A small network was shown many inputs. Here are its activations along a few directions, one row for each input.
Each table varies a few parts of the input and shows all the possible inputs, shuffled.
A made-up example of a description, with smaller parts first: one of 2 separate values, together with either a single point or one of 9 places around a ring or (one of 4 places along a line, together with one of 5 places around a ring).
Shared parts are said once, and a part with two or three values counts as separate values.
In the rows, zero is written as 128.

Other details of the inputs shift rows strongly along three fixed directions, in all tables alike. That doesn't count.

Rows:
row 1: [197  65 153  36 122 116  83 130 122  91  31 170]
row 2: [144  87 163 123 115 142 113 152 164 137 161  96]
row 3: [103 233  48 177 129 106 157  90  78 159 126 143]
row 4: [100 181  94 120 119 160 129 162 112 106 171 103]
row 5: [114  76 171 210 155 109 155  78 161 135 151 130]
row 6: [102 204  48 143 126  90 110  72  96 115  48 171]
row 7: [164 191  46 125 133  89 118  83  86 137  35 190]
row 8: [115 160 117  86 115 166 114 195 115 116 152  98]
row 9: [107 190  95 123 107 157 122 152 107 117 177 103]
row 10: [ 84 182  92 116 111 143 123 168 143 133 152  93]
row 11: [154 161  85  74 117 141  89 153 116  96  89 150]
row 12: [138  69 166 115 128 147 140 174 154 125 152 100]
row 13: [ 74 226  82 164 132 102 125 112 127 151 124 144]
row 14: [ 97 127 113 201 132 111 172  89 141 158 153 101]
row 15: [120 140 163 119 118 144 116 136 144 129 162 125]
row 16: [190  31 181  48 119 134  88 132 135  82  68 148]
row 17: [147 133  91  60  99 158  66 156 133  90  97 129]
row 18: [107 100 190 123 142 160 137 162 168 115 177 113]
row 19: [141 132 143 124 139 148 130 168 133 131 166 120]
row 20: [183  56 191  81 116 131  86 146 135 109 115 148]
row 21: [ 77 174 134  81 125 152 117 182 128 118 179  91]
row 22: [166  97 165  68 106 126  93 133 132 119 105 140]
row 23: [ 94 155  79 187 151 112 167  96 136 155 122 135]
row 24: [150  82 186 101 118 153 105 131 149 100 142 127]
row 25: [ 99  80 175 210 150 111 186  89 138 148 176 122]
row 26: [103 191 116  86 110 128 103 142 104 135 149 113]
row 27: [130 135 114 198 147 111 165  86 129 156 144 140]
row 28: [125 116 125 127 111 155 108 138 153 122 163 106]
row 29: [ 94 127 131 184 157  97 179 101 121 145 126 146]
row 30: [142  77 157 124 109 145 132 148 141 125 159  95]
row 31: [ 84 166 104 104  97 161 111 176 146 115 172  76]
row 32: [112 122 157 106 107 138 124 132 137 120 159 107]
row 33: [148 115 124 166 155 108 165 111 104 162 103 143]
row 34: [156 104 139 107 113 152 114 147 108 115 133 110]
row 35: [116 174 103  97  94 161  82 167 146 131 167 106]
row 36: [144 117 133 107 120 130 109 156 152 139 121 117]
row 37: [109  77 174 194 164 123 185  83 150 129 145 133]
row 38: [ 86 197 141  98 113 158 111 177 146 130 179 113]
row 39: [ 99 170 108 109 111 172 113 175 139  98 187  96]
row 40: [189  65 126  64 107 132  94 140 113  94  57 139]
row 41: [153 105 135 165 143  88 115  71 133 136  78 171]
row 42: [156 107 138 103 103 133 113 151 129 136 131 114]
row 43: [179 124  81 145 132  99 126  60  96 118  53 175]
row 44: [106  68 169 195 159 110 184  95 135 133 147 132]
row 45: [123 193  85 101 135  89 122 103  84 146  73 156]
row 46: [206  88 103 109 132  80 123  89  96 143   7 183]
row 47: [191  40 166 167 155 110 155  93 113 150  97 146]
row 48: [109 160  89 185 161 114 182 107 106 144 130 139]
row 49: [111  70 155 211 167 129 202 109 128 146 167 103]
row 50: [143 163 116  65 106 120  81 156 105 118  88 159]
row 51: [106  69 170 180 173 107 186  86 130 136 148 116]
row 52: [116  43 222 153 158 153 129 166 202 111 192 105]
row 53: [ 59 220  83 153 125 110 154  95  91 147 157 107]
row 54: [ 99 191 120  85 108 127 115 156 127 139 137 124]
row 55: [176 112  88 135 143  93 118  82 121 148  40 182]
Description of these inputs: one of 5 places around a ring, together with either one of 5 places along a line or one of 6 places around a ring.
Q: Changing only the place on the ring of 5 turns row 42 into row 12. The same change can be made to row 15. Which row results?
A: row 18
Q: Which other rows does row 53 become when the place on the line of 5 takes its other values? List them by row number.
A: row 5, row 24, row 25, row 32
Q: Start at row 17 and move only the place on the ring of 5, one step at a time. The first step leads to row 28. Which rows follow, in order?
A: row 35, row 55, row 23

Rows:
row 56: [ 58 234  78 131 121 118 128 122 114 131 134 131]
row 57: [168 127 106  65  94 158  69 165 126  99 110 121]
row 58: [118 170 127  76 101 131  92 147 115 123 124 128]
row 59: [165  44 165 159 154 125 171 121 125 139 133 119]
row 60: [155 133  88 150 137 106 144 104 107 148  83 150]
row 61: [133  63 185 155 163 112 152 104 154 129 125 145]
row 62: [ 96 141 166 133 133 135 130 158 158 144 181 113]
row 63: [107 190  69 115 113 144 121 150 108 122 129 116]
row 64: [198  72 124 101 122 123 112 114 108 115  71 146]
row 65: [ 78 122 146 209 164  97 194  72 134 148 149 130]
row 66: [ 83 153 110 184 135 146 161 142 150 143 191  94]
row 67: [115 107 125 217 154 109 203  89 121 170 158 112]
row 68: [169 106 103 126 139 116 136 113 105 128  75 150]
row 69: [ 93 200 106  90 110 125 113 138 103 122 123 128]
row 70: [138 160  91  79 103 149 106 161  97 110 118 114]
row 71: [114  96 129 220 155 114 200  86 129 160 160 111]
row 72: [113 150 106 162 134  93 130  70 126 135  90 159]
row 73: [159 137  87 154 137 113 142  93  94 133  90 153]
row 74: [130  96 143 119 127 166 123 171 150 108 167  99]
row 75: [166 102 104 129 139 118 135 112 109 124  77 148]
row 76: [140  77 205  73 123 153 104 177 149 107 161 110]
row 77: [146 128 128 121 138  98 115  96 126 131  71 170]
row 78: [ 92 214  60 136 119 131 145 145  97 146 139 114]
row 79: [119 161 118  72  97 136  76 136 124  97 111 134]
row 80: [145  66 188 159 151 107 144 103 154 149 131 141]
row 81: [157  68 167  85 118 173 111 183 141  99 162  94]
row 82: [133  68 143 201 152 122 182  94 137 145 151 113]
row 83: [ 95 195  99 102 111 128  91 135 133 114 119 139]
row 84: [150 160  91  77 103 148  89 168 117 117 111 126]
row 85: [ 86 211 100  99 117 124 112 143 113 130 127 133]
row 86: [146 125 125 125 129  99 110  87 126 129  75 165]
row 87: [109 116 178 113 128 148 110 163 171 121 175 115]
row 88: [137 101 151 116 129 158 134 181 138 130 173  98]
row 89: [178  88 152  93 126 107  89 103 131 117  64 168]
row 90: [ 89 156 114 182 129 143 165 141 141 158 200  87]
row 91: [ 91 115 158 208 158  95 192  76 136 167 156 128]
row 92: [114 144 114 152 133  94 139  71 115 133  91 155]
row 93: [173  83 151  89 123 109  94 100 122 107  64 164]
row 94: [ 88 138 163 124 129 139 138 147 140 125 176 106]
row 95: [112 187  78 112 110 139 133 149  92 130 134 109]
row 96: [133  58 188 153 157 113 156 100 144 124 128 137]
row 97: [ 66 169 148 167 139 128 154 140 156 156 195 109]
row 98: [156 132  90 153 131 104 143  99 103 153  90 143]
row 99: [167 103  98 139 127 118 119  98 120 122  80 146]
row 100: [109 113 179 110 119 146 117 153 153 122 178 106]
row 101: [ 93 201 100 101 110 128  94 138 132 119 123 137]
row 102: [116 188  74 116 110 143 115 153 118 130 132 118]
row 103: [144 133  92 162 134 104 161  93  94 154 100 136]
row 104: [ 91 218  52 150 109 130 136 126 107 148 143 111]
row 105: [164  80 150  91 131 113  99 101 122  92  62 163]
row 106: [145  84 199  82 116 153  87 172 168 115 164 115]
row 107: [161  99 101 130 132 120 134 100 103 112  76 142]
row 108: [124 154 119 156 143  97 137  77 110 135  97 168]
row 109: [139 164  85  89 104 150  91 161 122 112 115 124]
row 110: [136 115 129 123 142 104 118  93 127 112  74 165]
row 111: [108 117 177 104 131 147 117 166 157 118 171 114]
row 112: [174  87 146  96 124 109  84  99 136 108  63 168]
row 113: [151  93 153 114 118 159 117 172 148 129 171  97]
row 114: [156  63 164  99 112 172 103 171 152  98 165  94]
row 115: [110 117 180 106 133 143 121 169 152 127 171 113]
row 116: [ 82 146 117 173 133 149 173 141 129 137 193  85]
row 117: [149  95 154 113 125 157 122 181 149 131 168 103]
Q: What do these inputs look like to the network?
A: one of 2 separate values, together with either a single point or (one of 5 places around a ring, together with one of 6 places along a line)
Q: Changing only the choice among 2 separate values turns row 107 into row 105. The same change can be made to row 113. Which row results?
A: row 106
Q: Changing only the choice among 2 separate values turns row 101 into row 109. The same change can be made to row 72. Which row results?
A: row 99
Q: Which other rows does row 64 become when the choice among 2 separate values takes its other values? List them by row number.
A: row 100
Q: Which other rows does row 77 become when the place on the ring of 5 takes its other values? List them by row number.
A: row 89, row 94, row 100, row 111
Q: Start at row 91 and move only the place on the ring of 5, one step at a time. The first step leads to row 106. Which rows follow, in order?
A: row 97, row 85, row 69

Rows:
row 118: [177  10 123 209 148 110 189  48 122 124  80 136]
row 119: [142 115 140  42 121 130  89 130 135 112  91 145]
row 120: [184 123 135 113 116 135 103 148 103 139 146 127]
row 121: [ 74 164 129 171 147 151 123 162 168 138 179  97]
row 122: [144 115 156  61 108 116  65 135 103 111 100 145]
row 123: [121 201  93 110 108 105  90 119  81 147  89 127]
row 124: [122 128 153  69 117 125 109 155 120 117  97 157]
row 125: [124 103 128 120 125 159 167 177 101 116 146  96]
row 126: [127 121 127 121 133 127 139 132 149 158 143 115]
row 127: [ 68 233  28 190 151  67 151  74 102 136  76 159]
row 128: [140 112 143 123 120 116 107 138 118 150 138 120]
row 129: [109 217  74  94 118 118 116 117 113 150  87 124]
row 130: [ 67 173 126 183 106 149 139 127 170 149 189  83]
row 131: [193  98 122 119  99 151 101 131 149 119 126 137]
row 132: [123 218  46 155 129 142 118 149 120 138 147 134]
row 133: [113  95 166 129 100 142 114 145 182 102 176  96]
row 134: [ 83 142 194 153 137 142 146 128 123 127 224 100]
row 135: [157 126 153  65 114 133  95 170 119 121  72 146]
row 136: [164  74  84 159 158 131 140 111 104  99  76 137]
row 137: [154 112 139  86 116 126 114 166 123 138  96 149]
row 138: [ 61 155 132 151 101 141 124 118 164 128 179 111]
row 139: [120 116 125 143 138 142 105 166 165 130 156 121]
row 140: [137  85 126 178 118 115 138  92 162 150 124 134]
row 141: [ 90 137 194 128 140 153 163 155 134 117 191 124]
row 142: [174 121 125 105 130 150 136 146 141 146 153 118]
row 143: [127 123 151 126 113 144 115  98 145  99 141 139]
row 144: [141 155 119  68 103  97  77 136  90 108  90 134]
row 145: [ 62 128 155 165 153 146 130 153 176 123 199 113]
row 146: [158  32 124 192 180 110 223  63 112 148 103 116]
row 147: [ 82 224  45 155 142  63 175  55  96 158  76 147]
row 148: [188 123 132  95 119 141 124 168 113 132 111 153]
row 149: [ 88 136 163 127 131 119 160 167 140 130 161 113]
row 150: [173  92 111  75 104 144  95 152  67  97  99 106]
row 151: [164  47 178 172 186  96 191  31 133 134  92 168]
row 152: [130 127 141 128 151 141 108 119 137  91 127 154]
Q: Changing only one part turns row 140 into row 137. The same change can be made to row 143. Which row results?
A: row 141
Q: What do these inputs look like to the network?
A: one of 5 separate values, together with either a single point or one of 6 places along a line
Q: Which other rows does row 119 become when the choice among 5 separate values takes its other values? List them by row number.
A: row 122, row 124, row 138, row 145
Q: Which other rows does row 145 become when the place on the line of 6 takes its other values? List them by row number.
A: row 121, row 127, row 132, row 139, row 152
Q: List by row number the other rows that have the choice among 5 separate values in common with row 123.
A: row 120, row 122, row 128, row 134, row 144, row 150
